These are the activations of a small neural network, seen along a few directions. Each row is one input.
In each table, some parts of the input vary, and every possible input appears once, in random order.
Descriptions start from the smaller parts, as in this example, which fits no table here: one of 5 places around a ring, together with either a single point or (one of 2 separate values, together with one of 4 places along a line) or one of 11 places along a line.
Shared parts are said once, and a part with two or three values counts as separate values.

Other details of the inputs vary at random and push rows far along three fixed directions, the same in every table; ignore that.

Table:
r1: [  9.7  19.7  49.0  -1.6   9.9  26.1 -13.1   0.2  14.5  -1.5  -6.2]
r2: [-10.1 -22.0 -49.0  -4.5 -25.8 -34.7  -9.0   4.7  -9.0  11.1   5.1]
r3: [ -3.2  -3.9 -39.0 -43.2   8.2  28.7 -15.4   7.9   8.1 -23.2 -26.3]
r4: [ 17.5 -24.8 -48.0  15.2 -38.2 -41.6   1.8  27.9 -13.2  18.8 -10.9]
r5: [ -1.1  -1.1  -9.0  27.3 -19.1 -28.0  -2.7   9.0   7.8  29.1  13.4]
r6: [ 15.4  -3.1   2.3 -24.3   4.6  29.2  -6.4  -2.8   8.5  -9.8  -6.0]
r7: [-10.4  -7.3 -32.2  -3.6 -13.9 -27.4 -23.0  18.1   9.6   7.3  -6.3]
r8: [ -5.1 -17.1 -33.0  28.4 -19.8 -54.0 -11.9  11.5  -4.3  43.3   7.5]
r9: [-41.0   2.4  28.3  35.2  15.5 -32.1  45.2 -34.6 -32.3 -11.4  33.2]
r10: [ -9.4   2.6  -1.9  26.0  -6.2 -36.5 -10.1  18.6   1.6  24.3   9.5]
r11: [ 14.7   8.7   9.4 -15.5   2.1  43.0  -9.2  12.8  20.7   2.5 -18.7]
r12: [-10.5 -15.2 -52.5  -2.2 -14.3 -41.6 -15.7   1.3  -6.5   8.4   5.8]
r13: [ -1.5   6.4  50.0  56.0   6.3 -17.2  68.1 -42.6 -36.2  -9.8  27.0]
r14: [-22.3 -24.0 -71.4 -34.1   6.6 -17.6 -10.4  -6.5 -18.8 -22.8 -11.1]
r15: [ 53.6  16.1  59.4  31.8 -13.5  30.2  -0.8  24.5  25.4  32.6 -26.6]
r16: [-16.3  17.6  62.3  28.2  27.2   8.7  44.9 -47.5 -25.1 -14.5  32.0]
r17: [-39.7 -21.0  -8.3  45.9  10.8 -78.5  39.0 -36.6 -44.1   7.1  45.0]
r18: [17.8  9.3 33.0  6.2  1.9 22.7 -2.5  8.6 22.4 11.8 -0.1]
r19: [  1.4  -7.8 -33.3  -6.9 -14.1 -23.0 -24.0  19.9   0.2  15.5  -2.4]
r20: [ 13.3  12.2  19.3  16.5  -4.1  -9.8 -26.6  11.1  19.4  24.5   0.7]
r21: [ 22.7  24.6  59.7  -1.0   2.5  36.6 -19.3   8.7  26.0   9.8 -10.3]
r22: [ 21.6   0.6   8.1 -12.2  -1.0  15.3 -20.6   9.5  19.2   8.5  -7.8]
r23: [-18.2 -12.3  -2.2 -27.6  18.8  31.8  68.1 -51.4 -51.4 -79.5  -2.7]
r24: [ 23.3 -27.0 -48.1 -37.5  -9.8  16.5   8.3   3.3  -7.0 -35.0 -28.8]
r25: [12.3 14.6 45.9  9.7 -3.3 16.1 -6.4  1.4 12.8 13.9  1.3]
r26: [-15.2  -6.4 -46.9 -47.6   7.9  19.3  -3.7   2.4  -9.6 -38.3 -12.1]
r27: [ -4.9  -8.8 -11.9  28.9  -9.7 -48.9  -9.4  13.7   7.9  30.5  12.1]
r28: [  4.1  -3.2  -2.7 -14.1  11.2   1.0 -16.2  -0.1   6.1  -7.4  -4.4]
r29: [ -5.2  -6.9 -43.0   3.1 -17.9 -33.5 -21.8  16.6  10.7  16.3  -0.3]
r30: [ 11.3  26.7  60.2  13.5  20.0  33.6  -7.7   7.4  23.2   9.6 -10.8]
r31: [-40.7  -1.6  -3.5 -39.8  46.6  28.6  43.9 -52.2 -51.0 -77.0  12.2]
r32: [ 21.1   8.1  15.9  16.1 -16.9  -0.3 -18.1  11.5  19.4  32.1   3.4]
r33: [ 19.7  17.7  36.0  16.6 -11.0  17.7 -10.9  26.4  22.1  29.4  -0.2]
r34: [ 16.3   3.5   6.7  -8.4  -1.2  15.9 -16.5  16.0  25.4   7.5  -8.9]
r35: [-11.2 -14.5 -27.9  28.7 -10.4 -63.2 -15.1  16.0   5.1  29.6  11.7]
r36: [ 19.1  13.0  21.4 -17.5  10.0  39.0 -21.0   8.4  18.9   2.3 -20.9]
r37: [-30.7  12.6  54.0  25.3  22.2   3.8  50.6 -38.9 -26.0 -20.7  28.2]
r38: [-26.3 -17.3 -75.5 -33.4   1.0 -19.4  -8.8  -5.1 -10.8 -31.1  -4.7]
r39: [10.9 10.5 26.9 11.3 -3.3  4.6 -6.6  9.1  3.8 19.3  5.6]
r40: [  2.4 -16.7 -54.3 -44.0  -4.1  21.5 -13.9   3.0  -1.7 -14.8 -20.2]
r41: [-35.6   4.1  27.7  36.9  17.0 -25.3  50.7 -29.5 -37.6  -6.4  37.4]
r42: [  0.6  10.2 -11.1 -58.7  18.5  67.2   1.1 -13.9   6.8 -53.8 -18.6]
r43: [ 18.6  18.4  44.0   6.0 -10.4  31.2 -11.1  17.0  28.6  16.8  -6.7]
r44: [ -2.0  -0.5  -0.6  26.5  -8.2 -21.2  -4.1  13.3   8.3  32.6   1.7]
r45: [ 13.0   3.1 -14.0 -61.3   7.4  65.3  -9.6   1.7   2.1 -37.4 -20.9]
Description of these inputs: one of 5 separate values, together with either a single point or (one of 2 separate values, together with one of 4 places along a line).
Changing only the choice among 5 separate values turns r42 into r37. The same change can be made to r38. Which row results? -> r7
Changing only the choice among 5 separate values turns r27 into r9. The same change can be made to r6. Which row results? -> r2
Which other rows does r43 become when the choice among 5 separate values takes its other values? List them by row number. -> r5, r11, r18, r33
A walk changes only the place on the line of 4. It starts at r31 and steps to r19. List the rest of the walk in order. -> r39, r45
Which other rows does r22 become when the choice among 5 separate values takes its other values? List them by row number. -> r8, r16, r25, r39
Which other rows does r3 become when the choice among 2 separate values takes its other values? List them by row number. -> r36
